Each row below holds a small network's activations on one record, seen along a few directions.
Here are examples, each followed by its value of one field, Solof.
The largest differences between rows may come from other fields.
Strong random noise was added to every row along 3 fixed directions; ignore it. To show where, here is one row again and again, with new noise each time:
[  -1 -100 -390   49   57  221 -256   56  268 -162  151 -217   95 -161
 -176 -211  100   96  192]
[ -99 -116 -372  -64  613 -210   27 -397 -217  644 -277  404   35 -110
  719  471  -72 -289  167]
[ 248 -136 -411  203  420  265  -30  -80  150 -391   38   -8 -328 -360
   25   26  322  423 -113]
[-398  -47  129 -160   40 -388   99 -215 -394  582 -234  399  120  283
  164  232 -254 -397   33]
[-278  -13  814   67 -300 -367  544  -27 -682 -342 -216  547 -603  425
 -634   66   17  291 -786]

[ 433  201  128   38  333  144  346 -138   90  -22  -36  239 -322  -71
  542  463  183  226  -42] | f4
[ 272 -224  -32  350  186  270   46 -169 -432 -407 -122  264 -304 -490
 -202  254  549  755 -796] | f20
[ 288  111 -397   72  200  302 -149  152  574 -313  209 -377  -12 -189
  193 -221   83  116  283] | f18
[ -74 -266  -39    0  113  -20 -124 -165 -316  382 -118  147  181 -178
  206  161  -49 -223 -109] | f17
[ 436  -80  -84  102  -37  448 -161   20   62  -79  212 -156  333 -466
   16  204  323  281 -130] | f16
[-141 -235 -188   95 -207  140 -240   55   -2 -210   84 -219  227 -219
 -550 -235  153  313 -117] | f20
[-220  131  246 -213 -615    3 -249  168   55  448  206 -159  677  248
 -258  -87 -144 -397  320] | f3
[ -56    9  546  -43 -415 -125  136  -87 -464  364 -106  323  361  170
  -61  272  -80  -71 -275] | f5
[ -75  238  227   -8 -197  -45  120  265  265 -575   95 -269 -369  286
 -393 -458 -109   80   50] | f2
[ 194 -109 -425   93  553   63  -50 -235   24  144  -95  125 -104 -314
  578  235   99    7   12] | f6
[-137  -50  393  -17 -304  -74  103 -114 -453  320  -81  349  210   51
 -167  306  121  103 -305] | f7
[ 183  316  -22 -152  265 -116  216  -45  353  303  -43   78  -84  201
  695  213 -239 -329  422] | f14
[-126   51  170   -4  -59  -88   65   32 -217    2   31  110  -22   31
  -86   74  -19   37 -207] | f12
[  80   58   96  -45 -234  156  -45   74  209  -54  155 -103  175  109
  -88  -88  -50  -27  179] | f4
[  -5  -23  177  -42 -238   15  -95  -92 -291  349  -58  163  360   15
   71  222  -28 -132  -75] | f4
[ 283  154  721  171 -136  -29  553   18 -369 -457  -60  425 -635  138
 -221  286  316  503 -707] | f3
[ -90   29 -128  -48  174 -204   32  -99  -28  114  -82  173  -43   62
  261   89  -84 -172   37] | f13
[-450  207   96 -316 -236 -402  -32   98  157  420  -31  -71  285  570
  112 -210 -548 -713  526] | f8
[ -56  111  230  -66  -38 -114  218   73   80 -109    4   -1 -186  219
  -54  -65 -164  -57    6] | f18
[  86  433  489  -64 -106 -123  416  270  191 -439    4  -95 -525  380
 -110 -139 -131   41  -12] | f2
[ 108 -256 -212  115  120  221 -287 -286 -458  550  -81  281  591 -538
  220  524  311  141 -312] | f7
[ 138  171   12   -6  174    1  275   27  235 -218   -8   20 -452  172
   71   45   47  136  100] | f19
[ 203  263  471  -81  -52 -128  435  -93  -85  146 -105  281 -192  312
  349  312  -28  -78 -105] | f1
[ 201   12  412  164  171  -58  454  -16 -293 -436 -153  374 -703  -39
  -29  250  181  432 -611] | f14
[ -99   94 -177  -73 -193   91 -337  100  116  249  139 -203  476   -5
  -63  -60    5 -158  251] | f19
[ 121    7  134  -21 -154   56  -40  -46 -163  233   13   66  278   19
  211  181  -67 -168   -2] | f1
[  22  158  528 -114 -714  129  -29  230  -62   -8  219 -161  415  191
 -464  -74  -32  -54  -40] | f16
[-417  139  116 -229 -204 -372  -47   13  -57  428 -122   -8  256  426
   41 -126 -399 -520  323] | f9
[ 253  234  684   97  -69  -59  642  109 -189 -547  -95  299 -787  275
 -196  186  145  452 -554] | f6
[-100 -215 -214  114 -238  161 -308  238  215 -513  249 -352   60 -135
 -644 -558  110  212 -125] | f11
[ 236  -85  141  256 -186  352   77  154   -5 -696  129  -97 -317 -249
 -667 -163  485  764 -496] | f20
[ 272   51   18   39 -167  271  -75  181  279 -205  194 -280  130 -107
  -39 -132   61   61   71] | f17
[ 368   63 -205  108  -94  452 -255   50  189   57  194 -114  375 -360
   87  188  358  283   64] | f7
[  39  -29  307  -60  153 -245  296 -358 -541  592 -313  575   38  108
  538  562  -66 -230 -206] | f1
[-198  -43 -128    3   58 -148  -45  -31    6  -79  -79  -41  -76   86
  -68 -196  -96  -58   60] | f9
[ -79   71  172 -156 -322    6   33   88  228   98  103 -236  132  268
 -153 -201 -192 -258  308] | f17
[ 336  282    1   78 -362  508 -128  523  718 -849  422 -626 -153   39
 -555 -578  141  336  200] | f18
[-571 -156 -128 -146 -138 -309  -92  141  128 -122  -36 -248  -53  382
 -497 -562 -435 -365  361] | f8
[ 314  -17 -184  214  193  273   -6  112  165 -588  133 -154 -335 -361
 -179  -39  375  534 -265] | f15
[ 114  -94 -409   46  419   34  -63    2  199  -57  -33  -56 -175 -221
  242   50   60   28  115] | f11
[   8  -69 -135   28 -142  199 -267  143  167  -84  119 -260  190 -159
 -247 -257   48   20   49] | f14
[-146 -198 -481   61  498 -219   -8 -199   -4  -90 -204   45 -270 -121
  207  -65  -95  -71   96] | f8
[ -64 -205 -281   97  369 -114  -38 -196 -154   12 -113  173 -160 -181
  187   86   97   80 -157] | f15
[-437   74  161 -323 -110 -437    4  -71 -192  781  -97  223  361  388
  313  180 -440 -661  284] | f11
[  37 -105  -35  -64   52  -75  -70 -224 -238  462  -57  126  401  -77
  404  287  -97 -260   48] | f16
[ 546  110 -405  178  513  326   29   47  443 -416  126 -175 -441 -385
  402   59  278  341   76] | f10
[  31 -164    1   74 -254  133 -213  -98 -236  118  -27   -3  475 -242
 -190   57  158  157 -195] | f5
[  19 -223   -4  196  263  -47  176  -86 -248 -463 -141  184 -652 -148
 -233  -77  225  385 -454] | f10
[-210 -153 -214   -1  179 -108 -180 -160 -267  318 -118  137  136 -175
   96  112   37 -134   -5] | f12
[  79  142 -717 -117  701  -18 -153 -128  515  271  -64 -245   15 -147
  866   15 -181 -351  701] | f2
[-374  194  512 -194 -537 -328   68  189 -207  293   35  104  255  462
 -283  -54 -226 -334  -42] | f13
[ 188  -44 -366   61  424  113  -18  -30  213  -18  -43  -62 -199 -216
  379   59   92   33  172] | f6
[-237 -114  -54  -64  281 -300  203  -95  -99   53 -175  147 -399  182
  142   -9 -207 -158   82] | f10
[-263   89  255  -78 -233 -281   66   15 -206  146  -85  162   11  334
 -147  -50 -152 -196  -67] | f19
[-231  -18  167  -40 -268 -137   18   96  -35  -88   74   36    1  230
 -308 -163  -94  -14  -39] | f13
[-192 -277 -621  -11  493 -143 -287 -287  -76  436 -142   81  244 -258
  464  125  -54 -238  196] | f15
[ 253  141 -234   61  322  167   21  100  373 -282   29 -229 -316 -166
  102  -72  171  192  181] | f9
[ 325  161  111   32  190    8  244 -119    0    5  -14  199 -166   36
  418  308   68   50  -94] | f3
[  13 -175   27   98 -239  165 -176  -89 -238   65  -42   59  276 -206
 -238    0  233  203 -195] | f5
[  24   63  165   74    9  -19  261   84  -38 -488  -15    8 -448   17
 -385  -68  180  387 -280] | f12

Which value of Solof does each new row have?
[ 248   21   70  197   51  272   93  187  130 -577  145 -140 -328 -149
 -218 -141  199  445 -291] | f18
[-136  104  275 -137  162 -386  277 -163 -269  531 -256  393  -86  200
  482  345 -214 -354   -7] | f14
[-156 -122  -20   20  371 -325  273 -148 -168  -52 -192  264 -501  128
  193   85  -98    6 -135] | f15
[-227  -16 -118 -110   11 -173 -109  -24   59  278  -47  -63  256  132
  142 -115 -266 -358  240] | f18
[  54  430  417 -160 -157 -167  384  201  338 -133   57  -29 -305  556
  136  -87 -305 -219  235] | f18
[ 479  307  400   47 -230  223  320  145  274 -470  159  -49 -287  191
  -51   -2  139  268 -103] | f1
[ 187  156 -187  -40  262  104   29   91  411    9   51 -180 -115  -49
  320  -28   -5 -103  340] | f18
[ 102   65   94   68 -266  163  -83   58  -88  -30   51  -32  245  -76
 -206   27  158  220 -202] | f20
[ 193  243 -119   -2   71  177    7  251  470 -440  145 -446 -166  -90
 -117 -265   40  149  228] | f2
[  69 -354 -505   98  176  306 -343  -56  195 -166  107 -303  151 -418
  -89 -229  114   98  118] | f17
[ -61  305  403  -76 -368  -34  185  358  189 -417  179 -184 -263  311
 -456 -265  -26   82  -18] | f12
[ 412  333 -284   13  125  388  -78  286  656 -363  321 -438  -45 -236
  100  -73  220  215  327] | f12
[-193 -241   15  170  104 -195   41  -41 -341 -303 -152  171 -388  -25
 -325 -113   63  212 -439] | f15
[  41   64   32  -25  163  -92  201  -85  -77   55 -144  156 -236   93
  206  168  -35  -13  -18] | f6
[-181 -275 -207   16 -259  -22 -348  -84 -144  269  -36  -82  593 -137
 -132 -103  -69 -128   54] | f5
[ -31 -183 -392   50 -420  436 -579  190  284  -56  318 -445  658 -267
 -422 -361  161  111  237] | f7
[-169   89  768   74 -327 -323  479   67 -515 -490 -107  384 -580  390
 -543  -20   33  318 -777] | f15
[ 176  -38  -99  -18  119  108   13 -197  -75  352  -76  138  295 -176
  367  370   61    6   84] | f5
[ 215    9 -280  131  355  204  -76  -30   30  -98   83   -4  -92 -409
  253  214  250  251 -130] | f12
[-260  -12  164 -164 -591  -20 -281    4 -135  521   35  -35  807  117
 -181  -36 -142 -287  157] | f5
